Each row below holds a small network's activations on one input, seen along a few directions.
In each table, some parts of the input vary, and every possible input appears once, in random order.
A made-up example of a description, with smaller parts first: ring(8) and (point or (values(2) and line(4)) or ring(9)).
Shared parts are said once, and a part with two or three values counts as separate values.
In the rows, 128 means zero.

Other details of the inputs shift rows strongly along three fixed directions, in all tables alike. That doesn't count.

Rows:
r1: [226  67 159 175 187  99  88 175 183 172  79]
r2: [ 98 151 117 143  77 118 138 123  73 109 155]
r3: [104 116 100 115 135 115  87  81 116 175 141]
r4: [ 96 127 103  90 158 123  92  61 156 192 148]
r5: [ 88 135 103  96 136 125 102  71 137 183 150]
r6: [ 66 161 123 103  96 152 145 102 114 102 160]
r7: [175 127 140 145 118 135 153 162 119  95 107]
r8: [177 109 140 139 154 125 131 170 137 114  90]
r9: [210  74 155 158 195 109  91 166 190 167  67]
r10: [ 73 167 120 128  88 142 139 107  95  99 135]
r11: [182 103 131 124 156 132 142 158 145 120 102]
r12: [150 124 128 111 158 153 153 147 161 105 100]
r13: [184 117 142 155 129 124 144 169 127 110 103]
r14: [124 167 122  80 141 189 190 119 159  86 126]
r15: [150 132 129 151 141 123 127 134 146 146 109]
r16: [ 78 158 117 120  67 121 159 131  45  89 176]
r17: [113 128 132 157  82 108 116 130  74 118 143]
r18: [150 138 136 123 145 168 155 127 171 104 105]
r19: [110 119 124 149 104  89 111 151  72 125 142]
r20: [172 117 141 115 137 149 153 150 152 108 126]
r21: [ 99 130 132 127  88 125 127 119  94 117 169]
r22: [159  97 154 178 103  75 108 190  77 116 121]
r23: [119 155 149 101 120 159 179 151 152  81 132]
r24: [ 89 115 107 121 134 124  80  74 139 174 132]
r25: [124 148 140 100 133 175 172 133 158  82 120]
r26: [ 98 125 122 133  97 101 121 143  72 111 153]
r27: [153  83 138 184 134  46  71 179  86 172 123]
r28: [109 124  99 136 139 109  84  82 115 187 122]
r29: [226  76 148 166 177 102 102 170 168 163  80]
r30: [154 124 139  97 171 148 147 147 184 124 110]
r31: [123 155 138  75 171 185 164 106 216 110 114]
r32: [180  97 146 138 142 136 136 157 154 113 109]
r33: [109 125 105 149 143  95  82  98 118 195 126]
r34: [159 117 132  93 184 163 139 133 193 127 103]
r35: [101 127  94 119 148 124  87  69 133 187 126]
r36: [ 76 147  96 124 155 129  90  67 146 183 117]
r37: [143 139 149 107 132 161 168 140 168  99 131]
r38: [140 107 148 128 121  86 128 178 101 113 153]
r39: [ 83 123 102 104 143 128  90  74 132 172 143]
r40: [152 148 129 125 127 149 168 151 118  88 104]
r41: [120 131 144 146  69 116 152 164  68  71 161]
r42: [ 91 129 116 150 140 105  75  92 138 188 122]
r43: [ 82 168 115 132 101 153 140  90 118 116 134]
r44: [130 119 126 168 104  74 111 156  62 142 136]
r45: [ 93 118 112 115 129 137  89  63 138 173 151]
r46: [130 122 158 139  82  97 147 172  84  88 174]
r47: [ 99 127 110 142 145 126  79  65 152 193 122]
r48: [ 95 116 113 134 135 113  74  83 132 177 128]
r49: [114 185 122  64 154 208 194  86 209  95 126]
r50: [124 171 119  81 143 207 187  94 184  91 118]
r51: [100 121 133 137  91 105 114 136  83 113 152]
r52: [117 173 134 117  76 164 206 156  95  38 147]
r53: [115 149 143 132  60 111 172 170  67  76 175]
r54: [185  99 141 148 167 115 122 173 148 129  84]
r55: [124 113 125 153  76  92 121 147  61 118 159]
Each input here is: ring(5) and line(11).
Question: The inputs of r2 and r18 match in every part but the ring(5) part. If r53 is changed in the same way as r2 into r18, which row does it become?
Answer: r37
Question: The inputs of r47 and r9 match in every part but the ring(5) part. If r41 is changed in the same way as r47 into r9, which row does it become?
Answer: r51
Question: Which other rows does r26 become when the line(11) part takes its other values? List them by row number.
Answer: r8, r12, r19, r27, r30, r34, r36, r38, r39, r54
Question: Start at r38 and move only the ring(5) part, one step at a time. The first step leads to r31. Which rows follow, in order?
Answer: r46, r49, r4
